A small network was shown many inputs. Here are its activations along a few directions, one row for each input.
In each table, some parts of the input vary, and every possible input appears once, in random order.
A made-up example of a description, with smaller parts first: one of 2 separate values, together with either a single point or one of 11 places around a ring or (one of 4 places along a line, together with one of 8 places around a ring).
Shared parts are said once, and a part with two or three values counts as separate values.
In the rows, zero is written as 128.

Other details of the inputs vary at random and push rows far along two fixed directions, the same in every table; ignore that.

A family of inputs:
R1: [151 141  90 135 141  91 153 156 144 147 168]
R2: [ 81 105 135 119 131 122 170 102 137 142 141]
R3: [147 160 158 132 111 143 132 106 154 104  78]
R4: [ 75 111 165 126 110 161 104  87  98 131 130]
R5: [102  98  75 133 163  83  94  82 156 177 223]
R6: [ 71 118 117 139 141 129 155 100 129 180 221]
R7: [149 139 120 127 120 136 103 153 119 117 100]
R8: [144 142 186 130  93 159 133  74 142  99  60]
R9: [132 129 138 110 125 134 123 148 116  98  96]
R10: [182 162  86 156 126  96 124 143 137 152 169]
R11: [ 97 124  97 132 149 109 156 119 126 187 223]
R12: [120 137 154 134 104 159  90 113 108 121 133]
R13: [ 71 124 175 125 111 172  96  99 115 136 129]
R14: [145  84 118 105 142 121  74  98 139  78  75]
R15: [170 136  93 123 134 126 119 175 112 118 135]
R16: [172 148 104 132 130  99 149 156 149 128 133]
R17: [ 74 120 165 123 118 141 152  88 142 143 145]
R18: [138 125 160 121 128 130 163 115 154  88  46]
R19: [195 121  78 111 145 103 138 190 106 104  98]
R20: [147 132 105 133 143 112 106 181 119 143 153]
R21: [ 54 122 180 130 115 162 140  59 142 145 129]
R22: [161 139 149 128 113 129 147  97 136  96  61]
R23: [ 70 108 172 128 119 164 106 117 118 140 139]
R24: [ 83 135 109 145 132 134  91 140 110 175 215]
R25: [172 160  93 139 136  97 138 150 147 134 126]
R26: [201 152  89 138 125 107 100 173 108 106 112]
R27: [155 129  78 127 138 101 119 191 114 135 166]
R28: [141 109 150 114 126 137 126 150 121  93  53]
R29: [127 143 150 146 113 137 132  89 137 128 130]
R30: [169 156  93 148 131 102 129 150 147 156 154]
R31: [ 58  86 151 101 128 145 137 112 104 128 121]
R32: [146 139 154 132 106 155 102 119 113  83  79]
R33: [123 136 150 144 126 131 137 121 155 145 139]
R34: [103 109  96 128 154 105 171 122 125 166 191]
R35: [174 145  80 136 133 109 102 185 118 128 130]
R36: [191 154 102 121 125 113 109 190 122 102 110]
R37: [ 50 102 182 127 127 150 156  73 144 145 124]
R38: [153 127 138 108 133 127 175 113 137  90  62]
R39: [109 117 142 131 128 141 109 145 121 135 136]
R40: [131 109 134 103 136 141 144 135 105  89  75]
R41: [129 109 139 108 130 147 136 134 106  96  86]
R42: [110 135 128 145 139 116 138 127 147 168 182]
Description of these inputs: one of 2 separate values, together with either a single point or (one of 4 places along a line, together with one of 5 places along a line).
Question: Changing only the choice among 2 separate values turns R30 into R7. The same change can be made to R29. Which row results?
Answer: R32
Question: Changing only the choice among 2 separate values turns R10 into R4. The same change can be made to R17. Which row results?
Answer: R36
Question: Change only the choice among 2 separate values in R20. List by row number the other rows that result.
Answer: R37

A family of inputs:
R43: [ 80 126 143 127 129 135 167 122 123 162 166]
R44: [209 146  46 139 147  86 107 196 121 126 146]
R45: [140 102 169 102 117 146 124 121 138  66   6]
R46: [145 123 154 105 107 145 148 155 112  67  37]
R47: [158 127 161 119 126 128 150 117 159  87  33]
R48: [ 94 124 147 131 112 145 112  87 113 143 154]
R49: [ 78  97 127 123 145 137 116 117 119 149 174]
R50: [164 140 155 126 112 149 114 124 143  84  60]
R51: [ 82 128 141 133 115 147 110  93 121 151 157]
R52: [ 84 121 121 131 132 122 146  93 136 158 170]
R53: [ 95 114 127 136 134 122 149  87 126 152 176]
R54: [210 175  79 152 139  87  90 198 145 142 158]
R55: [ 84 116 135 124 136 127 147  96 146 156 169]
R56: [206 181  80 156 133 106 118 216 117 150 171]
R57: [ 92  99 135 117 136 138 123  98 102 128 142]
Question: Changing only one part turns R57 into R53. The same change can be made to R46. Which row results?
Answer: R43
Question: What do these inputs look like to the network?
Answer: one of 3 separate values, together with either a single point or one of 4 places along a line
Question: Change only the place on the line of 4 in R51. List by row number the other rows that result.
Answer: R48, R50, R54
